A small network was shown many inputs. Here are its activations along a few directions, one row for each input.
Each table varies a few parts of the input and shows all the possible inputs, shuffled.
A made-up example of a description, with smaller parts first: one of 3 separate values, together with either a single point or one of 11 places along a line or (one of 4 places along a line, together with one of 5 places around a ring).
Shared parts are said once, and a part with two or three values counts as separate values.

Other details of the inputs shift rows strongly along two fixed directions, in all tables alike. That doesn't count.

Table:
r1: [ 24  20  -8 -12 -10  31   5  14  16   9   3]
r2: [ 19  18 -19 -18  -9  32   6   7   4  17   8]
r3: [  7 -12  -8  -2  29 -12  16   7  -3  -1   9]
r4: [41  6 -2 -4 -6 41 -8 -3  6 15 -9]
r5: [ 21 -19   7   4  38   3  -7  -7 -11   3   1]
r6: [-41 -16  28  13  -4 -42 -13 -12 -10 -19  -7]
r7: [-4  0 -1  4 42 -6  3  5  9 -1  2]
r8: [-34 -24   8  10  -7 -39  -3 -10  -9 -24  -6]
r9: [-14   2  -1  -2 -51   3   0 -10   9 -13 -13]
r10: [  7  -3   2   1  34 -12   4   5  -9   5  17]
r11: [  9   5   8   7  40 -12   0   6  -5   6   7]
r12: [  7   3   2   3  39 -12   1   2 -10   8  13]
r13: [-26  14   5  -3 -50   7 -16 -14   5  -4 -16]
r14: [ 29  16 -13 -10 -13  25  13  11  21   7   0]
r15: [ 0 -7 -1  3 34 -4  8 11  8 -8  6]
r16: [ 32  -2 -14 -14  -6  43  -6  -2   3  18  -7]
r17: [ 26  19 -17  -4 -11  30   9   5   5  18  10]
r18: [ 3 -8 -3 -5 34 -6  9 10 -8  1 12]
r19: [ 27  27 -11   0  -8  29   5   6   8  20  -1]
r20: [ -3   5   5   5 -50  -3   3  -7  -2  -2 -11]
r21: [ 29  24  -7  -7 -11  29   4  10   7  17   5]
r22: [  8 -11  -4  -9  31 -13  13   8  -5  -1  11]
r23: [-18   3  -7   1 -49   9  -5  -7   0  -8 -10]
r24: [-41 -11  22  20  -2 -38 -12 -15  -8 -14 -13]
r25: [ 17  20 -14 -16  -7  34   2   9  20   9   4]
r26: [-44 -14   9  15  -1 -35 -13 -15 -12 -15 -10]
r27: [  6  -9   1  -8  33 -13   9  10  10 -11   7]
r28: [ 1 -8 -5 -4 36 -7  3 13  0 -7 10]
r29: [-3 -5 -2  3 37 -6  5  7  9 -5  7]
r30: [ 22  21 -12  -6  -9  32   6   9  19  13   1]
r31: [ -3   6   9   0 -52  -5  -1  -7  -4  -4  -9]
r32: [ 11 -25   7  -1  41   3 -12   1  10   1  -4]
r33: [ 10  -6   7  -4  31 -16   9  11   8  -6   6]
r34: [ 16 -21  12   3  40   1 -11   0   7   2  -5]
r35: [-23   5  -7   2 -48   7  -9 -12   1  -6 -10]
r36: [-21  10  -5   1 -48   8  -6 -17  -8   5 -12]
r37: [-10   6   4   1 -50   4  -5  -9 -12   0  -2]
r38: [ -4   2  -1   2 -51  -2   4 -11  -5   0  -4]
r39: [-16   6   6   6 -49   5  -4  -7   3  -7 -13]
r40: [  6 -11  -6  -8  33 -15   7  10   3  -9   9]
r41: [ 11 -27  -1  -2  42   1 -13   2   1   2  -3]
r42: [  6   1  -2   9  37 -10   5   1  -8   9  11]
r43: [ 14  -8   1  -2  28 -17  12   7  -6   1  14]
r44: [-29 -18  15  18  -6 -34  -1 -11 -21 -12   1]
r45: [ 19  16 -22 -11  -9  33  10   6   6  16   6]
r46: [-23   6  -3  -5 -50   6 -14 -11  -2  -6  -8]
r47: [ 21  28  -8 -11  -6  31  -1   8  17  16  -1]
r48: [-28 -15  26  16  -5 -38  -7  -6 -20 -16  -4]
r49: [10 -3  4 10 30 -9 10 12 -3  1  7]
r50: [-40 -18  21   8  -5 -33 -10  -8  -8 -25  -6]
r51: [-25  12  -3  -4 -50   6 -17 -13  -2  -2 -14]
r52: [-32 -15  23  23  -4 -40  -6 -12 -17 -13  -5]
r53: [ 18  23 -18 -16  -6  32   3   4   3  20   4]
r54: [ 3 -9 -7  1 32 -5 12  9 -6  1 10]
Description of these inputs: one of 6 places around a ring, together with either a single point or (one of 2 separate values, together with one of 4 places along a line).
The inputs of r47 and r13 match in every part but the place on the ring of 6. If r30 is changed in the same way as r47 into r13, which row does it become?
> r29
Which other rows agree with r18 in the place on the ring of 6? List them by row number.
> r2, r3, r16, r22, r36, r45, r53, r54
Which other rows does r49 become when the choice among 2 separate values takes its other values? List them by row number.
> r48
Which other rows does r30 become when the choice among 2 separate values takes its other values? List them by row number.
> r6

Table:
r55: [ -9 -23  12   5 -17  -7 -16  -8  -1  -9 -14]
r56: [  7  13  -1  -6 -25  35 -14  -5  14   3 -11]
r57: [-13   3  13   9 -21 -23   2  -1 -14  -8   5]
r58: [33 -8 -5 -6 30 23  0 14 12  3 -2]
r59: [-21  -3   1   8  -9 -13  -5 -10 -12  -2  -4]
r60: [ -5  -7  20   8 -16 -10  -7 -14 -15   1 -12]
r61: [ 16  18 -10  -3  31   3  11  21   7   8  12]
r62: [ 22   8 -11  -8  -2  17   7   2 -11  14  10]
r63: [  0  26 -10 -15 -33  22   3   9  18   4  -4]
r64: [27  9 -5  2 28  4 19 16  0  9 19]
r65: [-27  -7   1  -2 -10  -7 -11  -9  -6  -8  -4]
r66: [-28  -1   6   2 -12 -14  -1  -3   4 -11  -5]
r67: [-21  -6   6   3  19 -16   2   1   4  -9   0]
r68: [-11 -14  12   6  22  -8 -16  -5   4  -6  -3]
r69: [28  3 -8 -3 30  9 15  9 -6 15 16]
r70: [  2 -11  12  11  58 -19  -6  -1  -6  -2   1]
r71: [ 13   8 -12 -11 -32  22   8   2  14  -1  -5]
r72: [-11 -23   2   1  13 -19   2  -2  -6 -12  -1]
r73: [ 11  10 -12 -10 -36  18   9   2  16  -3  -3]
r74: [  5   9 -14 -11   2  23   2   5  11   7   2]
r75: [-16 -18  -2  -4 -19  -9  -6  -8  -9 -12  -5]
r76: [-13  -5  11  10 -10 -12 -18 -17  -6   1 -10]
r77: [ 17  11 -12   1  35   8  13  14   7  11  10]
r78: [ 22   9   2  -5 -34  23  -5  -9  -2  20  -7]
r79: [-17  -6   6  -3 -18 -25   2  -3   3 -20  -3]
r80: [ -9  -8   4  14  55 -32   9  10  -5  -5  11]
r81: [-20  -1  -2   4 -14 -10 -10 -12 -16  -1  -3]
r82: [ 20  15  -6  -1 -13  17  13   5   0  11   8]
What is each input in this table made of?
> one of 4 places along a line, together with either one of 2 separate values or one of 5 places along a line
The inputs of r73 and r80 match in every part but the place on the line of 4. If r79 is changed in the same way as r73 into r80, which row does it become?
> r61
Which other rows does r70 become when the place on the line of 4 takes its other values? List them by row number.
> r56, r58, r60
Which other rows agree with r60 in the place on the line of 4? List them by row number.
> r57, r62, r64, r69, r78, r82
